These are the activations of a small neural network, seen along a few directions. Each row is one input.
Each table varies a few parts of the input and shows all the possible inputs, shuffled.
Descriptions start from the smaller parts, as in this example, which fits no table here: values(3) and (point or line(9) or (line(6) and ring(8))).
Shared parts are said once, and a part with two or three values counts as separate values.

Other details of the inputs vary at random and push rows far along two fixed directions, the same in every table; ignore that.

A family of inputs:
R1: [ 16   8  19  -4  35 -41  -8   4 -20   7 -25  -1  15 -13]
R2: [  3   7   7  -8   7 -15  31   5 -10  -4 -21  -8 -20  -9]
R3: [  3   7  19  -1  19  22  -5 -14  13 -13 -12  -2  -7   3]
R4: [  0   8   9  -6  13 -16  25   1 -13  -3 -24  -6  -9 -15]
R5: [  4   7  17  -2  15  23  -2 -12  15 -14 -10  -4 -15   8]
R6: [  3   7  18  -2  17  22  -4 -13  14 -13 -11  -3 -11   5]
R7: [  4   7   7  -9   6 -14  32   6 -10  -5 -20  -9 -24  -7]
R8: [-24 -79  -3   6 -43  13 -35 -26  10  33 -11  11 -31  19]
R9: [-36 -62 -27   4 -44   4 -34  -2   5  55 -17  35   1   9]
R10: [  2   7   8  -7   9 -15  29   3 -11  -4 -22  -8 -17 -11]
R11: [ 18   3  25  -3  45  -4 -36  -9   6  -7 -10   8  13   4]
R12: [  0  22 -22   2 -19  10   6  18   8  -3  26   2   4   7]
R13: [ 30  52 -13  20  -9 -27  45   7 -35 -64 109 -60  46 -27]
R14: [  0   8   9  -5  15 -17  23   0 -14  -3 -26  -6  -5 -17]
R15: [ -2 -43 -21  36 -56  -1 -27 -27 -17 -20 117 -34  45  -6]
R16: [ -2  27 -11  -8   1  15   8  19  16   4 -12  14  -7   8]
R17: [ -3  27 -10  -7   3  15   6  18  14   5 -13  15  -3   7]
R18: [ -5  26  -9  -6   8  15   4  16  12   6 -14  16   5   4]
R19: [ -4  26 -10  -7   6  15   5  17  13   5 -14  15   1   5]
R20: [  5   7  16  -3  13  23  -1 -11  15 -14 -10  -5 -19  10]
R21: [-13 -73 -28  10 -40 -25 -61   0 -11  52  19  32  40  14]
Each input here is: values(3) and (point or line(6)).
Q: The inputs of R7 and R8 match in every part but the values(3) part. If R1 is changed in the same way as R7 into R8, which row does it become?
A: R11
Q: List by row number the other rows that have the values(3) part in common with R21.
A: R9, R12, R16, R17, R18, R19
Q: Change only the values(3) part in R10. List by row number the other rows that result.
A: R5, R17

A family of inputs:
R22: [  9  10 -17  13 -25 -19  22   5 -22 -22  65 -30  21 -13]
R23: [  1  22  14 -10  29  -1  12   5   3   1 -41   6 -11  -7]
R24: [ -3  -3   6  -4   4 -12  11   0  -6   7 -25  -1 -17  -8]
R25: [ -1  27   5 -12  21  29   4   8  23  -1 -32  17 -11  12]
R26: [  8  10 -21  12 -28 -17  25   8 -22 -21  65 -28  21 -10]
R27: [  6  28  10 -12  28  11   3  10  14  -1 -35  12 -11   6]
R28: [ 11   8  35  -7  44  18 -17 -18  16 -13 -33   2 -10   8]
R29: [-39 -94 -23   7 -60  11 -48 -16  10  59 -13  34 -14  19]
R30: [  9   9 -13  15 -22 -20  18   2 -22 -23  63 -31  20 -15]
R31: [  7  11 -18  14 -21 -13  12   4 -18 -20  65 -23  32 -11]
R32: [  2  22   8 -14  19  -3  28  11   1   0 -42   4 -21  -4]
R33: [  1  25  12  -9  26  25  -4   2  22  -3 -32  13 -12   8]
R34: [  6  28  12 -12  29  10   1   9  14  -1 -35  11 -11   5]
R35: [ -39 -102  -19    8  -58  -18  -38  -17  -10   64  -22   26  -13    2]
R36: [  1  27   6 -14  23   4  22  13   4   1 -41  11  -9  -1]
R37: [ 13   8  35  -9  47  -7   2 -13  -3 -12 -40  -3  -8  -7]
R38: [ 11  14 -19  14 -21  -3  -1   6  -8 -21  71 -19  31  -1]
R39: [  8  13 -13  18 -18  10 -10  -4   0 -26  74 -21  30  -1]
R40: [ 17  11  35  -9  47   3 -12 -11   8 -12 -35   0  -9   4]
R41: [  2  26  11 -12  27   1  17   8   4   0 -41   8 -10  -5]
R42: [ 11  14 -21  13 -22  -3   1   8  -8 -20  72 -18  31   1]
R43: [  7  14 -18  16 -22  13  -4   0   0 -24  74 -18  31   2]
R44: [  5  30   5 -15  24  13   9  15  15   0 -34  16 -11   9]
R45: [-35 -99 -18   9 -55  -9 -53 -17   0  63 -16  29 -15  12]
R46: [ -37 -101  -19    7  -62  -23  -26  -15  -13   61  -23   20  -24    2]
R47: [  7  14 -16  17 -20  12  -6  -1   0 -25  73 -19  30   1]
R48: [  1  27   7 -13  24   3  20  11   4   1 -41  10 -10  -2]
R49: [ 13   3  35 -10  41 -13  10 -13  -7 -12 -42  -9 -20  -8]
Q: What is each input in this table made of?
A: line(4) and (point or line(6))
Q: The inputs of R34 and R35 match in every part but the line(4) part. If R44 is changed in the same way as R34 into R35, which row does it become?
A: R36

A family of inputs:
R50: [ 4  0 -4  2 -2 -9 -1  4 -6 -2 14 -2  7 -2]
R51: [-1  0 -4  4 -6 11 -2 -4  4 -7 16 -3  6  2]
R52: [ -3   1  -6   4  -6  -8   9   1 -11   1   8  -4  15 -11]
R53: [ 7 -4  1  2  0 -8 -4 -2 -4 -6 16 -7  0  0]
R54: [  0   8 -11   3  -7  -3  -4   9  -1   4  13   2  13   0]
R55: [-6  7 -9  5 -8  3  2  3 -1  1 12  0 13 -6]
R56: [ 5 -1 -3  2 -2 -9 -2  2 -5 -3 14 -4  5 -1]
R57: [  1  -5   2   4  -3  -6   5  -6  -9  -6  10 -10   7  -7]
R58: [-11 -31   8 -11   2  11 -21  -4  17  29 -50  26 -28  17]
R59: [ -9 -31  11 -11   6  -8 -12  -4   3  30 -57  21 -25   7]
R60: [  2  -7   6   5  -2  -5   4  -9  -8  -8  11 -13   4  -6]
R61: [  1   4 -10   1  -4 -11   1   8  -7   2  12   1  12  -4]
R62: [  2  -6   4   5  -2  -6   4  -7  -9  -7  11 -11   5  -6]
R63: [-13 -22   3 -13   6 -10  -8   4   1  35 -60  27 -16   3]
R64: [ 27 108  37 -23  85  27  42  17  22 -46 -52  -6 -13  -5]
R65: [ 0 -1  1  6 -5  6 -3 -8  1 -8 15 -9  1 -1]
R66: [ 3  4 -7  2 -6  4 -6  5  3 -2 17  2  9  7]
R67: [ 5  2 -3  4 -4 -1 -7  1  1 -3 16 -4  4  3]
R68: [-1 -1 -2  4 -6 12 -3 -5  4 -8 16 -4  4  3]
R69: [-1  0  0  6 -5  5 -2 -6  1 -6 15 -8  3 -2]
R70: [-12 -26   6 -12   3  10 -19  -1  16  30 -52  28 -25  16]
R71: [ 0 -4  1  4 -3 -7  6 -5 -9 -5 10 -9  8 -8]
R72: [  2   4 -14  -2 -21  -9  23  14  -6   0  14  -9 -17   3]
R73: [ 6  0  0  4 -3  0 -8 -2  2 -5 17 -6  1  4]
R74: [-1 -3  0  4 -3 -2  3 -5 -5 -7 13 -8  4 -6]
R75: [ -5   3  -8   4  -6  -4   7   2  -7   0  10  -1  13 -10]
R76: [-2 -2 -1  4 -3 -2  4 -4 -5 -6 12 -6  6 -7]
R77: [ 6 -2 -1  2 -1 -9 -3  1 -5 -4 15 -5  4 -1]
R78: [  8  -4   2   3  -1 -13  -1  -2  -9  -5  12  -8   5   0]
R79: [ -4   3 -14   1 -26  -4  29   8  -6  -5  13 -12 -16  -3]
R80: [-3  2 -3  6 -6  5 -1 -3  0 -4 14 -5  6 -3]
R81: [-4  3 -4  6 -7  4  0 -2  0 -3 13 -4  8 -4]
R82: [-11 -33   9 -11   5  -3 -16  -5   7  30 -54  23 -29   8]
R83: [-3 -1 -3  4 -4 -3  4 -3 -6 -4 12 -5  7 -8]
R84: [ 6  0 -3  2 -4  6 -8  1  5 -5 18 -1  4  8]
R85: [ 4  3 -4  3 -5 -2 -7  3  0 -2 16 -3  6  2]
R86: [-11 -27   8 -11   6  -8 -10  -1   2  32 -58  23 -21   5]
R87: [  1  -6   3   4  -2  -1   2  -8  -4  -9  14 -10   1  -5]
R88: [ 4  3 -6  2 -5  5 -6  4  4 -3 17  1  7  7]
R89: [-16 -18  -2 -13   2   9 -14   7  15  35 -56  35 -17  12]
R90: [ 0 -2 -1  4 -5 12 -3 -7  4 -9 17 -5  3  4]
R91: [-2  2 -5  4 -7 11 -1 -3  3 -6 15 -2  8  2]
R92: [  9  -6   4   3   0 -12  -2  -3  -8  -6  13 -10   3   0]
R93: [  6  -2  -1   2  -2 -13   0   1  -9  -2  11  -6   8  -2]
R94: [ -6   6 -12   4  -9   9   2   4   2   0  13   4  15  -1]
R95: [-11 -27   9 -10   3   4 -20  -4  13  30 -53  24 -28  11]
R96: [-1 -3 -1  4 -4 -7  7 -4 -9 -3  9 -8 10 -9]
R97: [ 3  4 -6  3 -5 -2 -6  4  0  0 15 -2  7  2]
R98: [ 30 105  40 -25  90  20  47  16  17 -50 -53  -8 -15  -8]
R99: [-3  3 -7  4 -7 11  0 -1  3 -4 15 -1  9  1]
Q: What is each input in this table made of?
A: values(2) and (point or (line(4) and (point or line(5))))
Q: The inputs of R71 and R93 match in every part but the values(2) part. If R51 is changed in the same way as R71 into R93, which row does it become?
A: R70
Q: The inputs of R65 and R73 match in every part but the values(2) part. If R96 is changed in the same way as R65 into R73, which row does it become?
A: R86
Q: Change only the values(2) part in R56. List by row number the other rows that result.
A: R76
Q: A walk changes only the line(4) part. It starts at R62 and steps to R98. List the rest of the walk in order.
A: R69, R68
Q: Change only the line(5) part in R53. List by row number the other rows that result.
A: R50, R56, R77, R82
Q: Change only the line(4) part in R87. List by row number the other rows that result.
A: R60, R65, R90
